These are the activations of a small neural network, seen along a few directions. Each row is one input.
Each table varies a few parts of the input and shows all the possible inputs, shuffled.
Descriptions start from the smaller parts, as in this example, which fits no table here: one of 8 places around a ring, together with either a single point or one of 11 places along a line or (one of 2 separate values, together with one of 6 places along a line).
Shared parts are said once, and a part with two or three values counts as separate values.
(in the rows, 128 means zero)

Table:
r1: |  81 |  97 | 143 | 101 | 130 | 109 |  88 |  94 | 138 | 154 | 148 |  91 |  65 | 154 |
r2: | 100 | 137 |  57 | 168 | 149 | 117 | 104 | 101 |  34 |  93 | 134 | 186 | 154 | 115 |
r3: |  89 |  98 | 130 | 130 | 158 | 124 |  80 |  93 | 133 | 129 | 128 |  74 |  59 | 154 |
r4: | 161 | 144 | 113 | 105 |  92 | 161 | 129 | 144 | 147 | 134 | 167 | 150 | 163 | 155 |
r5: |  98 |  98 | 167 | 120 | 145 |  78 |  77 |  86 | 162 | 121 | 137 |  66 |  90 | 130 |
r6: | 136 | 116 | 137 | 112 | 151 |  74 | 163 | 144 | 177 | 131 |  98 | 100 | 101 |  82 |
r7: |  84 |  78 | 179 | 123 | 129 | 119 | 130 |  82 |  71 | 147 | 123 | 128 |  82 | 123 |
r8: | 162 | 211 |  93 | 126 | 104 | 184 | 127 | 196 | 186 | 115 | 139 | 111 | 137 | 164 |
r9: | 161 | 123 | 139 | 141 | 152 | 180 | 169 | 140 | 101 | 140 |  94 | 149 | 160 | 136 |
r10: |  89 |  78 | 164 | 154 | 158 | 133 | 126 |  81 |  69 | 123 | 109 | 110 |  78 | 124 |
r11: |  93 | 132 |  67 | 139 | 114 | 111 | 103 | 103 |  37 | 118 | 148 | 197 | 164 | 103 |
r12: | 152 | 119 | 152 | 113 | 119 | 169 | 173 | 141 | 107 | 168 | 110 | 165 | 169 | 132 |
r13: | 101 |  82 | 201 | 146 | 142 |  90 | 119 |  71 |  99 | 121 | 110 | 107 | 102 |  98 |
r14: | 113 | 131 |  83 | 173 | 121 |  72 | 101 |  90 |  64 | 100 | 135 | 176 | 179 |  95 |
r15: | 120 | 114 | 118 |  96 | 142 | 104 | 168 | 159 | 153 | 167 | 112 | 125 |  76 | 103 |
r16: | 177 | 141 | 134 | 126 | 102 | 127 | 119 | 137 | 175 |  99 | 148 | 131 | 182 | 140 |
r17: | 128 | 115 | 103 | 124 | 168 | 118 | 163 | 158 | 147 | 141 |  95 | 107 |  68 | 104 |
r18: | 173 | 147 | 101 | 131 | 123 | 171 | 124 | 144 | 141 | 107 | 147 | 134 | 155 | 162 |
r19: | 143 | 206 | 108 | 103 |  76 | 175 | 135 | 199 | 194 | 142 | 167 | 127 | 148 | 157 |
r20: | 162 | 200 | 128 | 121 |  87 | 137 | 122 | 194 | 218 | 105 | 147 | 106 | 170 | 144 |
r21: | 166 | 121 | 172 | 135 | 128 | 137 | 167 | 126 | 137 | 133 |  92 | 148 | 187 | 113 |
What is each input in this table made of? -> one of 3 separate values, together with either a single point or one of 6 places along a line
Changing only the choice among 3 separate values turns r21 into r9. The same change can be made to r5. Which row results? -> r3
Change only the choice among 3 separate values in r8. List by row number the other rows that result. -> r19, r20

Table:
r22: | 186 | 160 |  84 | 134 | 129 | 186 | 184 | 174 | 104 | 124 | 109 | 190 | 195 | 125 |
r23: | 138 | 190 | 102 |  91 |  89 | 141 | 122 | 194 | 213 | 132 | 170 | 104 | 111 | 151 |
r24: | 159 | 179 |  49 | 132 | 116 | 158 | 145 | 172 | 119 | 130 | 135 | 177 | 173 | 135 |
r25: | 175 | 151 | 121 | 123 |  99 | 180 | 156 | 148 | 109 | 136 | 133 | 192 | 222 | 139 |
r26: | 105 | 118 |  86 | 161 | 142 |  84 | 133 | 103 |  54 | 121 | 110 | 176 | 143 |  81 |
r27: | 133 | 100 | 118 | 164 | 158 | 112 | 173 | 105 |  40 | 116 |  88 | 190 | 164 |  73 |
r28: | 137 | 183 |  41 | 118 |  94 | 144 |  97 | 161 | 128 | 112 | 182 | 169 | 165 | 153 |
r29: | 148 |  89 | 210 | 100 | 135 | 111 | 156 | 121 | 183 | 156 | 101 |  88 | 117 | 119 |
r30: | 118 | 107 | 131 | 171 | 119 | 104 | 103 |  68 |  51 |  95 | 136 | 171 | 179 | 117 |
r31: | 127 | 113 | 139 | 111 | 153 |  95 | 145 | 149 | 195 | 148 | 103 |  78 |  73 | 116 |
r32: | 171 | 165 |  94 | 144 |  91 | 180 | 114 | 139 | 117 | 107 | 162 | 172 | 209 | 168 |
r33: | 173 | 172 | 154 | 118 |  85 | 178 | 135 | 173 | 201 | 129 | 149 | 106 | 154 | 166 |
r34: |  43 |  75 | 123 | 117 | 150 |  84 |  82 |  71 |  84 | 139 | 142 |  98 |  30 | 123 |
r35: | 150 | 203 | 118 | 116 |  94 | 165 | 106 | 188 | 216 | 112 | 161 |  88 | 137 | 167 |
r36: | 176 | 158 | 179 |  98 |  92 | 173 | 177 | 182 | 192 | 157 | 119 | 128 | 168 | 138 |
r37: |  94 |  50 | 162 | 135 | 188 | 124 | 163 |  88 |  57 | 154 |  79 | 122 |  59 | 100 |
r38: |  84 | 124 |  77 | 147 | 120 |  69 |  85 |  90 |  61 | 101 | 154 | 166 | 136 |  96 |
r39: |  82 |  62 | 177 | 140 | 150 | 118 |  96 |  51 |  70 | 134 | 126 | 103 |  70 | 142 |
r40: | 157 |  95 | 172 | 112 | 166 | 121 | 181 | 151 | 180 | 144 |  80 |  89 |  92 | 108 |
r41: | 120 |  91 | 157 | 153 | 129 | 103 | 145 |  77 |  44 | 127 | 109 | 190 | 190 |  90 |
r42: | 147 | 196 |  58 | 142 |  99 | 166 |  83 | 155 | 132 |  92 | 173 | 153 | 193 | 170 |
r43: | 123 | 137 | 150 | 117 | 136 | 105 |  82 | 127 | 212 | 109 | 141 |  49 |  86 | 147 |
r44: | 108 | 122 | 131 |  93 | 130 |  83 | 100 | 133 | 207 | 130 | 148 |  64 |  62 | 130 |
r45: |  95 | 138 |  95 | 170 | 125 |  90 |  68 |  84 |  66 |  78 | 145 | 152 | 163 | 116 |
r46: |  65 |  68 | 131 | 133 | 172 |  97 | 127 |  86 |  74 | 157 | 101 | 110 |  40 | 107 |
r47: |  58 |  93 | 143 | 141 | 156 | 107 |  64 |  65 |  89 | 116 | 134 |  85 |  54 | 141 |
r48: | 185 | 166 | 143 | 109 | 123 | 179 | 203 | 208 | 187 | 145 |  97 | 127 | 143 | 127 |
r49: |  82 |  43 | 200 | 123 | 159 | 114 | 137 |  59 |  60 | 166 | 100 | 122 |  84 | 115 |
r50: | 147 | 106 | 186 | 118 | 127 | 116 | 113 | 112 | 193 | 126 | 130 |  67 | 103 | 145 |
r51: | 157 | 184 | 109 | 108 | 111 | 153 | 166 | 206 | 202 | 150 | 122 | 116 | 123 | 136 |
Changing only one part turns r40 into r22. The same change can be made to r44. Which row results? -> r28
What is each input in this table made of? -> one of 5 places around a ring, together with one of 6 places around a ring
Change only the place on the ring of 6 in r30. List by row number the other rows that result. -> r26, r27, r38, r41, r45

Table:
r52: | 125 | 128 | 127 | 118 | 133 | 155 | 126 | 135 | 137 | 139 | 132 | 113 | 103 | 149 |
r53: | 207 | 209 |  97 | 101 |  94 | 193 | 192 | 241 | 218 | 140 | 129 | 140 | 169 | 144 |
r54: | 105 |  83 | 138 | 126 | 163 | 104 | 155 | 107 |  89 | 151 |  93 | 132 |  87 |  97 |
r55: |  98 | 103 | 110 | 138 | 150 |  78 | 122 |  99 |  91 | 121 | 117 | 138 | 107 |  92 |
r56: | 117 |  97 | 173 | 121 | 135 |  97 | 120 | 105 | 154 | 132 | 122 |  90 | 100 | 119 |
r57: | 138 | 118 | 152 | 140 | 116 | 140 | 130 | 106 |  97 | 126 | 129 | 155 | 169 | 133 |
r58: | 196 | 232 |  63 | 114 |  83 | 164 | 149 | 229 | 218 | 119 | 151 | 148 | 204 | 145 |
r59: | 123 | 118 | 124 | 131 | 130 | 156 | 144 | 123 |  83 | 141 | 124 | 156 | 136 | 134 |
r60: | 125 | 108 | 125 | 135 | 145 | 144 | 149 | 120 |  87 | 139 | 111 | 147 | 124 | 124 |
r61: | 104 |  98 | 143 | 113 | 151 | 112 | 133 | 122 | 138 | 151 | 116 |  98 |  66 | 122 |
r62: | 110 |  97 | 135 | 133 | 157 | 122 | 152 | 114 |  86 | 144 |  98 | 136 | 101 | 107 |
r63: | 119 | 148 |  97 | 132 | 118 | 124 |  90 | 127 | 136 | 109 | 153 | 120 | 125 | 145 |
r64: | 217 | 203 | 125 | 106 |  87 | 177 | 169 | 220 | 232 | 121 | 135 | 135 | 211 | 148 |
r65: | 123 | 138 | 127 | 114 | 117 | 168 | 122 | 138 | 134 | 141 | 143 | 121 | 113 | 158 |
r66: | 123 | 114 | 169 | 127 | 130 | 115 | 117 | 113 | 150 | 125 | 126 |  95 | 114 | 130 |
r67: | 103 | 117 | 107 | 145 | 143 |  96 | 118 | 105 |  87 | 115 | 123 | 143 | 121 | 102 |
r68: | 120 | 129 |  97 | 146 | 131 | 118 | 114 | 111 |  87 | 112 | 136 | 154 | 146 | 119 |
r69: |  95 | 119 | 112 | 127 | 137 |  82 |  99 | 115 | 139 | 118 | 139 | 103 |  86 | 119 |
r70: | 139 | 139 | 157 | 121 | 104 | 149 | 107 | 121 | 148 | 124 | 149 | 116 | 147 | 158 |
r71: | 123 |  95 | 163 | 142 | 142 | 108 | 140 |  98 | 100 | 127 | 103 | 133 | 134 | 104 |
r72: | 140 | 108 | 152 | 144 | 131 | 129 | 135 | 103 | 101 | 123 | 116 | 146 | 158 | 122 |
r73: | 140 | 127 | 156 | 126 | 119 | 137 | 113 | 118 | 151 | 121 | 137 | 107 | 137 | 148 |
r74: | 117 |  80 | 166 | 136 | 147 |  91 | 143 |  91 | 103 | 134 |  98 | 128 | 121 |  93 |
r75: | 119 | 159 |  97 | 127 | 103 | 136 |  85 | 131 | 132 | 112 | 164 | 128 | 136 | 153 |
r76: | 102 | 135 | 108 | 133 | 129 | 101 |  94 | 121 | 135 | 112 | 143 | 108 | 101 | 129 |
r77: | 119 | 138 |  96 | 142 | 116 | 130 | 108 | 115 |  83 | 114 | 148 | 163 | 158 | 128 |
r78: | 109 | 115 | 139 | 119 | 145 | 132 | 129 | 128 | 135 | 144 | 120 | 102 |  80 | 132 |
Changing only one part turns r72 into r60. The same change can be made to r56. Which row results? -> r61
What is each input in this table made of? -> one of 3 separate values, together with either a single point or (one of 2 separate values, together with one of 4 places along a line)
Change only the choice among 2 separate values in r60. List by row number the other rows that result. -> r52
List by row number the other rows that have the choice among 3 separate values in common with r55. -> r58, r63, r67, r68, r69, r75, r76, r77
Change only the choice among 3 separate values in r62. List by row number the other rows that result. -> r67, r71

Table:
r79: | 140 | 147 | 122 | 107 | 122 | 123 | 139 | 162 | 180 | 139 | 129 | 112 | 120 | 125 |
r80: | 133 | 148 | 135 | 131 | 109 | 135 | 107 | 131 | 148 | 116 | 145 | 119 | 149 | 144 |
r81: |  54 |  27 | 175 | 143 | 184 |  63 | 115 |  40 |  57 | 146 |  94 | 100 |  38 |  95 |
r82: | 165 | 152 | 112 | 138 | 119 | 141 | 147 | 151 | 136 | 115 | 124 | 153 | 174 | 124 |
r83: | 145 | 156 | 111 | 132 | 114 | 132 | 109 | 142 | 158 | 105 | 147 | 120 | 150 | 143 |
r84: | 149 | 127 | 138 | 129 | 116 | 150 | 147 | 129 | 110 | 133 | 129 | 157 | 165 | 130 |
r85: | 145 | 135 | 162 | 116 | 123 | 137 | 142 | 146 | 173 | 136 | 119 | 104 | 127 | 133 |
r86: | 120 | 155 |  96 | 127 | 116 | 133 | 108 | 143 | 135 | 118 | 151 | 128 | 121 | 141 |
r87: | 138 | 151 |  95 | 132 | 121 | 143 | 146 | 153 | 114 | 127 | 129 | 157 | 146 | 123 |
r88: | 140 | 117 | 164 | 110 | 124 | 141 | 143 | 133 | 156 | 143 | 124 | 110 | 118 | 138 |
r89: | 135 | 129 | 136 | 116 | 138 | 149 | 144 | 146 | 152 | 144 | 117 | 110 | 105 | 138 |
r90: | 129 | 130 | 138 | 124 | 110 | 140 | 108 | 119 | 131 | 124 | 149 | 126 | 140 | 148 |
r91: | 157 | 142 | 139 | 118 | 128 | 133 | 143 | 158 | 183 | 126 | 121 | 104 | 128 | 130 |
r92: | 153 | 144 | 136 | 136 | 114 | 145 | 146 | 140 | 126 | 126 | 122 | 151 | 174 | 126 |
r93: |  50 |  47 | 149 | 152 | 167 |  62 |  81 |  25 |  35 | 122 | 117 | 115 |  61 |  98 |
r94: | 130 | 141 | 121 | 113 | 129 | 135 | 144 | 159 | 161 | 138 | 126 | 111 | 100 | 128 |
r95: | 148 | 157 |  95 | 127 | 113 | 131 | 142 | 155 | 132 | 127 | 131 | 159 | 166 | 121 |
r96: | 130 | 161 |  96 | 122 | 109 | 122 | 104 | 145 | 154 | 118 | 155 | 128 | 142 | 139 |
r97: |  61 |  41 | 151 | 154 | 178 |  68 | 117 |  39 |  17 | 127 |  97 | 144 |  88 |  82 |
r98: | 144 | 138 | 109 | 133 | 130 | 157 | 147 | 141 | 105 | 133 | 120 | 156 | 152 | 132 |
r99: | 124 | 142 | 109 | 129 | 125 | 148 | 109 | 131 | 126 | 124 | 142 | 126 | 126 | 150 |
What is each input in this table made of? -> one of 3 separate values, together with either a single point or one of 6 places around a ring
Changing only the choice among 3 separate values turns r89 into r98. The same change can be made to r81. Which row results? -> r97
Change only the choice among 3 separate values in r94. List by row number the other rows that result. -> r86, r87
Change only the place on the ring of 6 in r96. List by row number the other rows that result. -> r80, r83, r86, r90, r99
Change only the choice among 3 separate values in r96. List by row number the other rows that result. -> r79, r95
